These are the activations of a small neural network, seen along a few directions. Each row is one input.
Each table varies a few parts of the input and shows all the possible inputs, shuffled.
A made-up example of a description, with smaller parts first: one of 6 places along a line, together with either a single point or one of 11 places along a line or (one of 3 separate values, together with one of 8 places around a ring).
Shared parts are said once, and a part with two or three values counts as separate values.
(in the rows, 128 means zero)

Rows:
r1: [133 129 117 184 156 125 102 129 119 116 111 169]
r2: [159 154 124  73  69 139 205  83  83 221 123 115]
r3: [188 151 101 116 114 186 181 101  70 233 100 105]
r4: [112 104 130  88 103 102 126 145 153  98 137  97]
r5: [150 117  84 150 146 107  92 159 135 118 105 137]
r6: [122 117 116 108  97  64 116 145 142 104 123 148]
r7: [ 92 123 160 100 120 137 133 126 152  99 163 112]
r8: [105 132 141 142 112  78 126 112 132 103 134 179]
r9: [ 93 146 172 131 130 109 134 107 142 104 155 146]
r10: [122 139 156 173 170 160 110 127 123 114 127 137]
r11: [120 119 136 142 165 184 109 143 139 112 140 102]
r12: [140 104  99 130 153 144 102 159 146 113 119  87]
- Changing only one part turns r6 into r5. The same change can be made to r8. Which row results? => r1
- Describe the family of inputs behind these rows. => one of 2 separate values, together with either a single point or one of 5 places around a ring

Rows:
r13: [117 146 148  50  41  79 198  85 114 172 146 135]
r14: [157 131 128  99 114 172 169 119 100 181 121  95]
r15: [155 150 128 128 121 161 166 104  93 192 114 122]
r16: [112 118 113 163 158  96  84 157 160  82 125 152]
r17: [154 142 126 105 113 171 160 118 100 189 117 102]
r18: [163 148 117 126 119 155 160 105  90 192 110 137]
r19: [101 120 139 168 162 113  88 138 154  72 130 144]
r20: [101 111 133 161 154 119  85 145 154  72 135 143]
r21: [ 68 124 160  90  88  28 124 127 178  57 172 159]
r22: [169 138 110 128 108 144 155 109  85 191 102 131]
r23: [152 134 121  92 115 179 166 117 103 178 130  79]
r24: [100 112 137 145 154 122  82 152 162  69 134 123]
r25: [101 101 139 140 155 125  90 152 167  67 139 117]
r26: [157 141 122 121 113 166 164 112  86 186 118 121]
r27: [120 116 122 168 156  93  80 150 148  77 129 154]
r28: [167 144 101 122 113 144 162 121  89 190 103 129]
r29: [ 99 108 132 132 160 130  89 154 169  64 151 102]
r30: [109 119 128 167 159 106  82 139 152  73 127 159]
- Describe the family of inputs behind these rows. => one of 2 separate values, together with either a single point or one of 8 places along a line
- Changing only the choice among 2 separate values turns r16 into r28. The same change can be made to r24. Which row results? => r17
- Which other rows does r25 become when the choice among 2 separate values takes its other values? List them by row number. => r14

Rows:
r31: [132 148 112  64 110 120 168 106 140 158 148  95]
r32: [166 123 118 105  84  93 150 114 112 178 130 155]
r33: [152 147 133 142 119 134 150 113  89 166  82 162]
r34: [156 169 103 142 141 125 148  90 109 182 113 159]
r35: [112 104 151  95 121  92 123 138 164  73 132 107]
r36: [166 135 151 145 154 181 140 108 102 174 141 134]
r37: [183  67  18 142 179 138  51 222 160 103  76  77]
r38: [119 162 134 103 133 167 149 111 129 169 159  76]
r39: [144 121 137 159 143 190 157  98  91 152 114 119]
r40: [ 93 114 170 127 145 145 112 149 162  84 139 102]
r41: [119 109 120 178 144 108 104 112 123  90 100 175]
r42: [116 107 164 126 151 144  96 136 169  97 170 112]
r43: [136 137 136 170 144  99  82 130 124 108 131 183]
r44: [115 117 136 138 107  54 113 143 135  97 116 148]
r45: [124 155 110 168 167  93 103 113 149 112 126 176]
r46: [121 105 143  90 120  96 108 138 167  85 163 125]
r47: [131 172 125 141 162 179 156 112 111 176 138 130]
r48: [122 116 124  80  76 135 163 113 104 132 126  87]
r49: [ 79 102 147 135 132 158 113 139 155  75 142 106]
r50: [ 88 101 131 104 104 102 117 135 143  64 139 105]
r51: [111 115 140 109 107 190 158 117 114 144 129  88]
r52: [ 97 102 113 142  99  65 113 134 125  90 119 153]
r53: [130 131 167 108 119 170 150 120 112 154 130  70]
r54: [152 119 136  64  94 128 153 116 127 155 149 108]
r55: [143 142 158 147 148 182 156 121  95 161 109 124]
r56: [104 119 146 188 161 157 105 128 120  81 131 131]
r57: [126 120 167 177 181 145 110 130 139  92 124 133]
r58: [133 129 155  95 118 181 142 127 124 166 156 103]
r59: [ 87 143 117  86 128  93 123 142 177  87 161 121]
r60: [135 121 106 122  65 100 161 111  89 155 107 134]
r61: [ 81 145 137 122 159 142 111 140 178 100 168 108]
r62: [120 129 156 167 172 155  96 144 139 103 153 160]
r63: [135 129 146  72  88 122 162 123 111 142 122  83]
r64: [120 117 123 127 103  66 106 150 149 107 143 181]
r65: [127 136 144 176 145  95  97 129 121  96 100 164]
r66: [167 151 129 144 118 131 127 107  84 178 117 165]
r67: [106 162 136 175 188 140 103 129 143 106 157 133]
r68: [132 160  92 101  92  90 166 118 121 180 128 151]
r69: [218  83  11 119 150 172  97 199 122 170  62  59]
r70: [100 147  99 127 119  58 121 140 162 111 142 168]
r71: [139 134 111 150 107 147 151 103  82 156  86 165]
r72: [143 130 125 107  78  94 167 127 105 165  99 145]
- Changing only one part turns r43 into r66. The same change can be made to r65. Which row results? => r33
- Changing only one part turns r47 into r67. The same change can be made to r72. Which row results? => r44
- Describe the family of inputs behind these rows. => one of 2 separate values, together with either a single point or (one of 4 places along a line, together with one of 5 places around a ring)
- Which other rows does r62 become when the choice among 2 separate values takes its other values? List them by row number. => r36
- Which other rows does r61 become when the place on the line of 4 takes its other values? List them by row number. => r40, r42, r49

Rows:
r73: [132 123 124  96 104 123 145 131 124 138 128 106]
r74: [132 133 129 120 133 153 141 122 126 143 134 103]
r75: [ 76 108 140 158 152  64  64 152 186  21 150 165]
r76: [135 137 139 119 132 161 138 120 124 142 136 111]
r77: [126 139 148 106 117 135 148 115 124 143 143 119]
r78: [129 140 128 120 113 113 147 108 118 146 129 138]
r79: [147 130 108 130 114 119 133 132 110 150 106 134]
r80: [142 132 114 134 139 150 131 132 115 150 118 124]
r81: [131 121 125  99 107 126 142 129 129 144 132 111]
r82: [ 79 103 142 158 176 100  60 166 194  21 153 129]
r83: [129 145 138 119 111 120 144 108 117 148 130 144]
r84: [ 90 103 133 178 183  99  50 167 181  26 142 148]
r85: [142 146 131 140 127 131 136 116 111 154 122 147]
r86: [126 128 143 124 128 164 142 120 121 141 128 109]
r87: [135 136 135 146 123 135 141 115 106 150 115 146]
r88: [140 122 117 109 123 145 138 137 124 140 119  96]
r89: [142 140 131 139 142 155 130 123 113 152 122 127]
r90: [127 131 132 102 114 130 149 124 126 140 138 116]
r91: [149 123 109 132 136 143 127 136 117 152 111 118]
r92: [151 123 108 129 129 144 127 137 111 144 108 115]
r93: [139 121 118 112 126 148 134 134 130 145 124 101]
r94: [136 130 135 144 138 159 134 122 108 148 116 126]
r95: [121 127 151 111 109 143 150 113 119 136 138 120]
r96: [125 134 142 124 107 125 149 105 112 140 125 144]
r97: [132 130 123 114 129 155 139 130 128 144 130 107]
r98: [145 137 116 136 124 127 138 123 112 148 118 145]
r99: [123 133 135 107 111 134 145 117 126 144 142 115]
r100: [142 140 121 142 128 124 140 116 111 151 121 140]
r101: [143 133 119 140 140 152 130 122 113 148 123 122]
r102: [132 136 122 114 108 116 146 115 118 142 127 142]
r103: [ 71 103 149 145 158  78  67 161 194  20 162 139]
r104: [ 87 110 133 179 168  73  56 162 180  31 140 167]
r105: [138 127 117 112 105 109 141 119 121 143 121 136]
r106: [148 128 110 133 121 119 133 129 115 153 111 138]
r107: [136 130 116 109 102 105 144 123 116 142 115 130]
- Describe the family of inputs behind these rows. => one of 5 places around a ring, together with either a single point or one of 6 places along a line
- Changing only the place on the ring of 5 turns r92 into r88. The same change can be made to r84. Which row results? => r82
- List by row number the other rows that have the place on the ring of 5 in common with r90. => r73, r77, r81, r95, r99, r103
